These are the activations of a small neural network, seen along a few directions. Each row is one input.
Each table varies a few parts of the input and shows all the possible inputs, shuffled.
A made-up example of a description, with smaller parts first: values(3) and (point or ring(9) or (line(4) and ring(5))).
Shared parts are said once, and a part with two or three values counts as separate values.
In the rows, 128 means zero.

Rows:
x1: [131 178 122 131  58 131 180 133  98 137 119 173 154  84 135]
x2: [104  75 115 151  66 172 104 159  93 124  81 152 136 129 128]
x3: [109  92 120 157 113 188 100 150 110  80  94 167 114 149 137]
x4: [ 99  84 114  63 143 125  35 129 167 117 111 106 150 122 121]
x5: [155 151 135 105 114  71 186 154  83 174 142 135 143 107 111]
x6: [136 202 129 173 101 135 176  94 113  84 158 166 121 136 129]
x7: [134  67 134 131 171 129 106 171  95 120 116 130 103 172 112]
x8: [ 77  76 128 120 117 135  60 138 130  89  81 170 156 113 158]
x9: [129 154 146  75 166  34 140 134 120 139 141 152 163  91 142]
x10: [128  50 127 126 123 112 110 180  78 163 102 113 125 152 103]
x11: [104 115 151 241 128 180 176  87 184 175  83 104 112  91 214]
x12: [127 187 122  43 134  85 110 102 171 127 149 126 167  76 130]
x13: [137 196 129 137 104 147 175 124 115  93 133 190 131 104 144]
x14: [109  99 119 195 110 175 100 121 107  71 120 143 104 179 121]
x15: [134  74 132 170 168 115 106 143  93 110 140 105  93 202  95]
x16: [105 180 135 101 109  95 134 112 135 101 120 191 175  68 167]
x17: [125  81 103  91  91 164  81 149 129 153 114  89 131 140  94]
x18: [128  87 167 215 184 121 182 109 169 212 109  65 102 113 190]
x19: [101  52 139  96 175  74  64 160 115 128 101 131 144 135 132]
x20: [162 169 142 110 161  88 182 145 101 131 156 152 120 128 121]
x21: [126 118 143 182 152 172 153  78 221 202 120  41 108 101 180]
x22: [160 201 118  78 129 139 151 113 153 120 165 127 125 114 109]
x23: [153 183 110  71  82 123 157 122 135 164 151 110 148  94 100]
x24: [161 175 141 147 158  74 182 116  99 122 180 128 109 159 104]
x25: [131 105 108 135 135 167  77 111 145 100 152  81  99 190  85]
x26: [159 207 118 114 125 125 153  84 151 111 189 103 114 146  92]
x27: [131  99 110  98 138 180  76 140 147 110 127 106 110 161 102]
Question: What do these inputs look like to the network?
Answer: values(3) and (point or (values(2) and line(4)))
Question: Changing only the values(3) part turns x8 into x4. The same change can be made to x6. Which row results?
Answer: x26
Question: Change only the line(4) part in x16. List by row number the other rows that result.
Answer: x1, x6, x13
Question: Change only the values(2) part in x3. List by row number the other rows that result.
Answer: x13
Question: List by row number the other rows that have the values(3) part in common with x10.
Answer: x5, x7, x9, x15, x18, x19, x20, x24
Question: Change only the values(3) part in x18. List by row number the other rows that result.
Answer: x11, x21

Rows:
x28: [134 154 131 193 106 165 172 112 119 115 130 144 108 137 141]
x29: [132 150 135 163 124 140 163 110 141 140 130 124 120 117 148]
x30: [136 143 143 121 157 101 154 107 169 179 137  89 133  97 151]
x31: [136 139 126  54 146  77 111 137 133 143 143 120 151 109 111]
x32: [134 145 140 135 145 114 157 108 160 166 134 101 129 103 150]
x33: [131 151 115 128  96 140 128 140  85  75 137 177 127 149 103]
x34: [131 147 120  97 113 117 120 138 107 102 136 157 140 129 110]
x35: [133 152 133 178 115 153 167 111 130 127 129 134 115 126 145]
x36: [131 149 117 112 105 129 124 139  96  88 136 168 134 138 107]
x37: [134 141 124  68 134  90 114 137 125 130 141 132 148 115 111]
x38: [ 99  14 115 123 142 156  31 166 114 109  90 109 117 179 106]
x39: [ 98  16 133 190 151 178  76 140 146 148  80  82 101 163 149]
x40: [133 147 137 149 134 127 160 109 151 153 131 112 125 109 149]
x41: [132 144 122  82 123 104 116 138 116 116 138 145 145 121 111]
Question: Changing only one part turns x31 into x30. The same change can be made to x36. Which row results?
Answer: x35
Question: What do these inputs look like to the network?
Answer: values(2) and (point or line(6))
